Each row below holds a small network's activations on one input, seen along a few directions.
In each table, some parts of the input vary, and every possible input appears once, in random order.
Descriptions start from the smaller parts, as in this example, which fits no table here: one of 5 places around a ring, together with either a single point or one of 11 places around a ring or (one of 3 separate values, together with one of 4 places along a line).
Shared parts are said once, and a part with two or three values counts as separate values.

Other details of the inputs shift rows strongly along two fixed directions, in all tables alike. That doesn't count.
These rows show it; all are for the same input, with only those details redrawn:
[  2  30 -11 -17  32  10   1  20   5  37   8  -7]
[ 41   8  27  26  27  46 -39 -14   3  14 -33  38]
[  8 -29  16   6  -1   8 -20  11   7  -6 -15 -15]
[  2  35 -12 -18  34  11   2  20   5  39  10  -6]
[ 10  42  -9 -13  40  20  -3  14   4  43   5   6]
[-29 -35  -8 -26 -12 -29   9  40  10  -5  15 -64]
[ 26 -19  26  20   9  28 -33  -3   5  -2 -27  12]

A family of inputs:
r1: [ 37 -31  -5 -21  -2  11  17 -37  29 -37 -12 -18]
r2: [-18  51 -26   1   7  20  13 -17 -17  42  13  28]
r3: [-26 -15 -15 -29 -13 -23  -2  28  21   9  24 -38]
r4: [-10 -30   0 -10 -22 -47  27  23  -1  -2  33 -65]
r5: [ 20 -66   5  -9 -47  20  18 -31   2 -85 -23 -19]
r6: [ 18  22   5  35  16  36 -25 -26 -10 -23 -31  67]
r7: [-29 -25 -17 -17 -12 -29  12   4  10  21  36 -36]
r8: [-21 -49  23  14 -39   6 -31  -7 -14 -55 -32  -8]
r9: [ -7  15 -25 -10  14 -14   7  17  31  11  27   3]
r10: [ 13  44   0 -22  42 -15  10 -11   8  30  15  33]
r11: [ 13  13   2  36  -8  32 -19 -13   4 -24 -23  57]
r12: [ 29  27  21  25  -9  24 -13 -27  -5  -7 -31  75]
r13: [ 23  49  -8  -3  17  -2   6 -10   6  48  32  16]
r14: [-13  36 -19  -9  -7 -19  19  -6 -29  11  17  -5]
r15: [-20 -12   7   8 -35  15 -18   3  -2 -24 -16   3]
r16: [  1 -76  19  21 -18 -22 -27  -5  20 -60 -13 -10]
r17: [-17 -19 -19 -10   5 -31  21  35  20 -11  21 -37]
r18: [ -9  38 -21  -3 -23 -13  21   1 -15  17  21  -1]
r19: [-23 -29  13  11 -33   9  -6  16 -13 -36 -24 -23]
r20: [-38 -37 -11 -36  -9 -38  -2  26   9  -9  20 -57]
r21: [ 37 -16  39  20   7   0  -8 -12  10 -12 -22  28]
r22: [ 34   0  24  21  21  38 -34  -7   4  10 -28  26]
r23: [  2  58 -17   3   3   1  31   4 -29  28  12   2]
r24: [  5  20  -6 -14  15 -27   9  -8  -5  25  33 -15]
r25: [-15 -15   5  19 -11  11 -11 -32 -29 -11 -15  15]
r26: [ 21 -11  19  23  25  21 -31 -46  -7  17 -11  34]
r27: [  1 -51  16  19  -8  -4  -6 -10  -4  -2  -3 -22]
r28: [ -8  42  -9 -12   4 -10  36  14 -15   8   0  15]
r29: [-29  23 -21   0   2   5  28   1 -27  23   9 -11]
r30: [ -2 -42  27  14 -36 -19  -9 -16 -14 -56 -31  19]
r31: [  5  26  -2 -21  12 -23  16   4  22  24  23  16]
r32: [-36  -3 -25  -3 -15 -18  32  36  -3 -28   9 -27]
What is each input in this table made of?
Answer: one of 2 separate values, together with either a single point or (one of 3 separate values, together with one of 5 places around a ring)
Changing only the choice among 2 separate values turns r11 into r9. The same change can be made to r2. Which row results?
Answer: r7
Change only the place on the ring of 5 in r23. List by row number the other rows that result.
Answer: r19, r28, r29, r32

A family of inputs:
r33: [ 41  59  31  31  39  44 -41 -32 -13  64 -27  64]
r34: [-27  29 -18 -29  24   6   6  33   2  46   4 -29]
r35: [ -7  16 -16 -54  20 -35  29   6  13  40  49 -25]
r36: [-35  37 -32 -13  -5  -3  37   5   0  26  28   2]
r37: [ 58  53   2  21  64  47 -20 -17  33  30 -26  71]
r38: [-30  32  -8 -30   6 -31   5  36  -4  45  32 -19]
r39: [ 36  60  -6  37  23  64 -21 -45 -17  31 -24  91]
r40: [-38 -63  24  19 -52 -27  22   5  -9 -50  -2 -27]
r41: [-27  20 -33 -24  27  -1  18  29   1  42  18 -54]
r42: [  2  55 -20 -12  12  10  11  -9 -12   6  -4  29]
r43: [ 17  21 -11 -23  51  33   3  -6   8  31  15  -1]
r44: [ 29 -41  56  41  -7  49 -69  -7   3 -27 -61  41]
r45: [-47 -63   0   2 -55 -42  26  18 -19 -48   8 -46]
r46: [-29  52 -19 -27   9 -13  37   4  -1   1  17  -4]
r47: [ 43 -46  35  23 -66  15  13   5  -9 -61 -31 -27]
r48: [ -6 -55  22  35 -46  -2  -3 -10 -18 -40 -23  11]
r49: [-16  17 -30 -57  13 -60  40  21  26  39  47 -37]
r50: [  7 -47  22  28 -27  -4 -16 -19 -30 -59 -42  13]
r51: [ -8 -61  14  17 -33 -51 -11  27  19 -41  18 -34]
r52: [  3  59 -31 -10   4  25   1 -17  -9  19   7  31]
r53: [-33 -86 -11 -47 -34 -59  25  38  40 -39  12 -83]
r54: [-38  53 -43 -43   8 -27  40  18 -12   3  27 -22]
r55: [  3 -80  20 -21 -16  -8  -6   2  24 -39  -8 -37]
r56: [ -3  44  -2  -4  25 -10  -9  24   2  37  27  20]
r57: [-12  58 -20 -12   6  17  14 -15   0  12  16  17]
r58: [ -7 -68   9   3 -34 -65   4  16  31 -36  13 -48]
r59: [ 53 -55  40  50  11  60 -54 -39   2 -27 -48  16]
r60: [ 14  48 -17   1  50  19  -5  24  23  23   9  27]
r61: [  5  46 -27   9   3  30   6 -16 -10  34   1  50]
r62: [ -4  46 -27 -13  19  -4  22   0 -28  17  -3  26]
r63: [ 33 -35  56  59 -14  30 -32 -47 -21 -56 -65  59]
r64: [-44  28 -37 -46  22 -23  19  69  13  22  41 -38]
r65: [ 21  42   0  18  34  15 -13 -18 -13  60   3  11]
r66: [-19 -76   3  -1 -32 -47   4   7  -1 -21  26 -84]
r67: [ 36 -33  33  51 -36  46 -55 -55 -12 -60 -50  47]
r68: [ 30 -68  39  20 -13   0 -30 -33   0 -24  -2 -11]
What is each input in this table made of?
Answer: either a single point or (one of 3 separate values, together with one of 5 places around a ring) or (one of 2 separate values, together with one of 10 places around a ring)
Change only the choice among 3 separate values in r67. List by row number the other rows that result.
Answer: r52, r57
Change only the place on the ring of 10 in r34. List by row number the other rows that result.
Answer: r37, r41, r43, r44, r53, r55, r59, r60, r64
Change only the choice among 2 separate values in r41. List by row number the other rows that result.
Answer: r65

A family of inputs:
r69: [-20  11 -23 -18  -3 -33  34   9 -12 -20  21 -23]
r70: [ -1 -39  22   7 -13  -8   0   9  -4 -14  -8 -29]
r71: [ 32 -31  34  25 -12  13 -24 -34   9 -18 -23  18]
r72: [-19 -36  -1  -7 -10 -31  -6  14   4  -6  12 -25]
r73: [-23   5 -16 -31   4 -24  11   7  12  13  30 -27]
r74: [ -5  74 -29 -22  18  24  15 -12 -26  41   6  23]
r75: [  3 -23   4   3  -7  -3  -5  11  11 -16 -13 -22]
r76: [-11  71 -23 -20  31  14  28   1  -6  33   3  46]
r77: [ 42 -29  36  41   0  18 -35 -29  -1  -6 -34  38]
r78: [-20 -27  -7 -10  -8 -15  -7  23  13 -19   0 -36]
r79: [-12 -39  19   4  -9  -6 -13  12  -3 -17  -4 -25]
r80: [  7 -38  16  51 -27  24 -20 -27  -8 -32 -25  21]
r81: [-28  29 -17 -14 -23 -29  22  30  -6   9  26 -19]
r82: [  6  21 -20 -23  12  -2  25  14  11  20  21 -11]
r83: [ 49  52   5  14  46  58 -24 -26   7  30 -13  70]
What is each input in this table made of?
Answer: either one of 5 separate values or (one of 2 separate values, together with one of 5 places around a ring)
What sort of input is r69?
Answer: one of 5 separate values
Change only the place on the ring of 5 in r79. List by row number the other rows that result.
Answer: r72, r73, r78, r83
